Each row below holds a small network's activations on one input, seen along a few directions.
In each table, some parts of the input vary, and every possible input appears once, in random order.
Descriptions start from the smaller parts, as in this example, which fits no table here: one of 8 places around a ring, together with either a single point or one of 11 places around a ring or (one of 3 separate values, together with one of 6 places along a line).
Shared parts are said once, and a part with two or three values counts as separate values.
In the rows, zero is written as 128.

Rows:
r1: [131  94 175 126 126  90 134 109 162 113 134 185 178 146 184 145 133]
r2: [ 97 121 134 105 131 137 162 108 129 139 139 148 111 144 109  84 126]
r3: [ 67 145 121 138 134 141 150  88 125 123 124 121  97 107 136 168 118]
r4: [107 121 143 138 147 123 135 117 139 139 178  73 112 129 128 108 111]
r5: [149 145 110 114 151 145 171 115  98 126 129 155 122 131  89  77 107]
r6: [135 132 125 128 160 122 117 133 111 156 171 100  94 121 122  91 114]
r7: [111 153  93 135 154 147 134 136  96 109 118 136  80 116 104 134 124]
r8: [139  93 164 115  97 103 132 109 156 117 136 173 168 149 174 147 149]
r9: [175 106 109 176 181 127  91 200 138 157  43 120 175  62 152  76 118]
r10: [153 141 101 116 159 159 171 129  99 123 120 153 119 149  88  78  94]
r11: [120 124 129 114  85 116 102 140 143 104 112 131 144 148 144 208 159]
r12: [113 110 126 127 109 102 108 125 145 109 114 146 152 130 161 210 162]
r13: [ 97 115 143 135 140  92 114 130 154 102 113 156 156 130 184 209 145]
r14: [178  95  95 156 162 147 133 174 148 150  25 176 177  88 141  66 143]
r15: [152 146 119 144 162 122 127 131  83 138 152  93 111 122 102  87 101]
r16: [152 103 168 105  73 112 127 122 147 125 134 160 168 158 146 152 151]
r17: [ 92 135 146 115 125 134 185  72 140 143 142 145 126 119 130 104 107]
r18: [169 146 148 121  58 132  57 146 144 143 139  90 153 143 134 132 131]
r19: [129  99 168 140 133  64 101 120 167 114 149 120 179 131 191 152 113]
r20: [143 118 154 125  76  87  86 136 144 125 158 104 171 145 163 145 134]
r21: [114 134 125 111 135 139 172 123 131 139 145 160 109 134 105  86 132]
r22: [121 158  90 146 155 150 139 125  82 106 108 127  98 117  85 140 112]
r23: [136 102 153 134 102  74  91 118 155 121 155 112 178 136 176 148 128]
r24: [ 69 134 111 129 138 145 130 121 115 112 118 120  81 126 116 146 133]
r25: [105 135 143 144 139 110 147  87 135 153 168  74 118 118 149 114 102]
r26: [133 151  80 141 168 162 143 132  75 107 103 129  93 126  93 138 110]
r27: [123 136 130 144 146 117 128 143 125 145 171  92 100 131 112  95 116]
r28: [163 106 163 102  58 132 122 127 151 129 123 147 155 159 133 146 159]
r29: [ 65 133 122 130 137 152 142 122 132 106 129 114  90 119 121 161 130]
r30: [145 137 121 137 158 117 121 139 101 143 161  96  99 124 107  86 100]
r31: [182 127 156 105  47 153 106 132 162 133 112 144 138 157 124 130 160]
r32: [105 122 130 132 141 112 128 125 124 150 165  80 102 137 128  94 116]
r33: [158 122 148 120  64 110  79 136 135 136 155  99 161 134 155 140 145]
r34: [153 156 125 105  73 158  82 142 140 120  91 118 128 142 133 192 169]
r35: [ 95 146 101 133 153 150 132 131 107 118 123 135  83 117 103 148 133]
r36: [ 88 145 106 148 140 148 142 134 118 108 124 127  88 117  95 152 135]
r37: [152 119  84 155 184 137 113 198 129 137  10 141 164  65 136 132 144]
r38: [130 134 121 109 148 150 159 110 118 146 149 165 114 124  95  90 124]
r39: [158 142 109 145 170 139 131 136  76 135 145  90 108 129 106  84  95]
r40: [136 133 128 111  74 133  92 136 139 109 100 122 138 144 128 199 166]
r41: [144 133 111 110 146 143 166 120 114 133 142 160 114 124  88  83 104]
r42: [ 92 126 145 112 136 146 174  98 143 132 152 140 127 130 106  99 124]
Q: Changing only one part turns r3 into r17. The same change can be made to r35. Which row results?
A: r38
Q: Changing only one part turns r41 into r30. The same change can be made to r16. Which row results?
A: r20
Q: Describe the family of inputs behind these rows.
A: one of 3 separate values, together with either a single point or one of 5 places along a line or one of 8 places along a line

Rows:
r43: [113 145  91 151 205 148 160 135  84 133 136 109  79 108  79  74  95]
r44: [154 106 170 114  54  97  83 131 163 129 150 116 173 152 169 163 155]
r45: [109 152 106 134 192 145 177 116  92 145 150 122  65 120  84  56  90]
r46: [129 145  75 147 183 188 141 159  99 137  80 140  87  89  72  83 120]
r47: [157 114 137 119  99 110  97 149 155 125  85 151 179 127 169 167 154]
r48: [144 108 166 118  74 102  88 124 170 127 140 117 173 143 181 165 144]
r49: [161 100 130 119  93 122  98 162 150 118  77 166 178 133 148 158 165]
r50: [ 64 147 170  94  71 107 147  60 140 114 229 100  88 176 128 185 138]
r51: [130 106 154 129  94  96 101 128 164 123 117 132 176 128 179 172 147]
r52: [137 110 145 132  98 107 102 133 155 114 101 148 171 126 173 180 150]
r53: [110 152 108 128 178 154 195  93  83 139 167 126  85 128  71  51  77]
r54: [128 151  82 151 195 160 149 147  81 132 103 111  81 107  82  81 100]
Q: Describe the family of inputs behind these rows.
A: either a single point or one of 5 places along a line or one of 6 places along a line
Q: Start at r53 and move only the place on the line of 5, one step at a time. The first step leads to r45. Which rows follow, in order?
A: r43, r54, r46

Rows:
r55: [151 128 153 119 122  87 117 110 138 136 153 112 144 154 153 132 124]
r56: [115 130 129 134 111 115 132 137 136  97 118 124 130 133 123 189 169]
r57: [100 107 135 128 126 107 111 136 139  97 133 121 133 131 146 173 146]
r58: [183  89 133 130 100 125 100 174 165 132  40 158 200 107 168 121 147]
r59: [149 124 130 126 113 130 116 125 117 157 184  96 121 137 109  78  99]
r60: [162 137  87 158 206 150 149 169 100 143  66 166 143  79 101  53 133]
r61: [105 124 142 114  88 126 137 131 160 109 113 147 153 135 139 190 170]
r62: [173 126  97 143 168 145  97 196 127 163  60 116 146  82 115  84 125]
r63: [ 84 135 103 132 177 143 163 110  93 124 125 128  87 122 108 111 108]
r64: [107 127 135 101  74 133 113 116 140 101 104 162 142 147 142 187 150]
r65: [111 132 130 145 137 129 118 126 119 145 154  93 107 114 133 124  99]
r66: [163 109 161 114  96 101 117 119 125 133 181 109 154 154 141 102 120]
r67: [136 133 125 117 153 141 168 111  95 136 187 127 113 139  99  35  78]
r68: [118 173  94 120 116 157 117 121 103 127 110 125  89 128 102 154 143]
r69: [123 118 152 130 124  85 121 132 141 124 151 116 137 119 143 153 139]
r70: [105 133 119 142 148 147 107 120 120 122 136 101  95 114 132 146 121]
r71: [191 101 115 157 139 120  86 192 126 129  62 151 179 111 152 124 137]
r72: [100 144 102 130 165 167 174 117 106 115 111 137  82 127  73 133 111]
r73: [109 151 112 142 129 146 138 134 122 131 105  99  91 126  98 156 157]
r74: [ 98 114 136 122  99 115 114 107 159 113 126 139 157 133 164 170 149]
r75: [107 133 122 140 174 139 162 107 104 136 149 134  92 112 104  98  83]
r76: [128 123 162 130 104 101 112 105 162 127 146 143 161 129 167 165 122]
r77: [137 109 168 108  87 105 117  97 156 139 143 122 162 153 177 131 119]
r78: [137 144 130 136 134 117 120 122 132 147 168 100 110 134 127  93 109]
r79: [ 97 157  77 116 153 173 162 112  95 113 108 148  78 134  82 128 119]
r80: [114 140 121 131 171 119 183 114 120 145 158 133  91 138 100  52 107]
r81: [122 138 126 109 103 141 107 136 122  91 125 154 117 138 131 189 162]
r82: [158 102 186 110  66 120 124 106 160 151 169 122 170 152 155 114 136]
Q: Describe the family of inputs behind these rows.
A: one of 4 places along a line, together with either a single point or one of 6 places along a line
Q: Changing only the place on the line of 4 turns r55 into r77. The same change can be made to r69. Which row results?
A: r76
Q: Change only the place on the line of 6 in r70. List by row number the other rows that result.
A: r59, r65, r68, r73, r78
Q: List by row number the other rows that have the place on the line of 4 in common with r79.
A: r60, r63, r67, r72, r75, r80
Q: Start at r60 and move only the place on the line of 4, one step at a time. The first step leads to r62. Which rows follow, in order?
A: r71, r58

Rows:
r83: [175  91 167 128  66  86  77 147 168 121 111 135 213 140 190 176 159]
r84: [130 132 121 137 139 128 131 120 109 137 151 112 122 122 118  94 103]
r85: [135 136  84 133 165 164 136 157 111 132  68 160 117  98  98 107 131]
r86: [134  96 148 129  71  99  69 148 172 106  96 149 190 126 186 220 179]
r87: [117 128 143 127 130 117 135 111 129 136 174 113 115 134 127 109 116]
r88: [112 127 165 107 112 108 152  93 148 134 185 119 125 155 136 123 123]
r89: [110 148 110 127 143 146 133 125 113 126 133 102  99 127 105 132 120]
r90: [ 99 139 129 127 121 132 138 107 114 118 158 121  94 138 113 141 127]
r91: [ 94 138 149 103  98 125 149  90 136 119 168 129 102 159 126 150 133]
r92: [157 121 105 147 163 146 144 157 111 141  84 151 137 103 104  74 120]
r93: [141 132 115 135 170 133 137 146 122 140 110 110 119 120 119  89 110]
r94: [132 148 100 137 160 152 134 136 103 124  98 136 103 113 113 122 116]
Q: Changing only one part turns r93 into r94. The same change can be made to r84. Which row results?
A: r89
Q: Describe the family of inputs behind these rows.
A: one of 2 separate values, together with either a single point or one of 5 places along a line
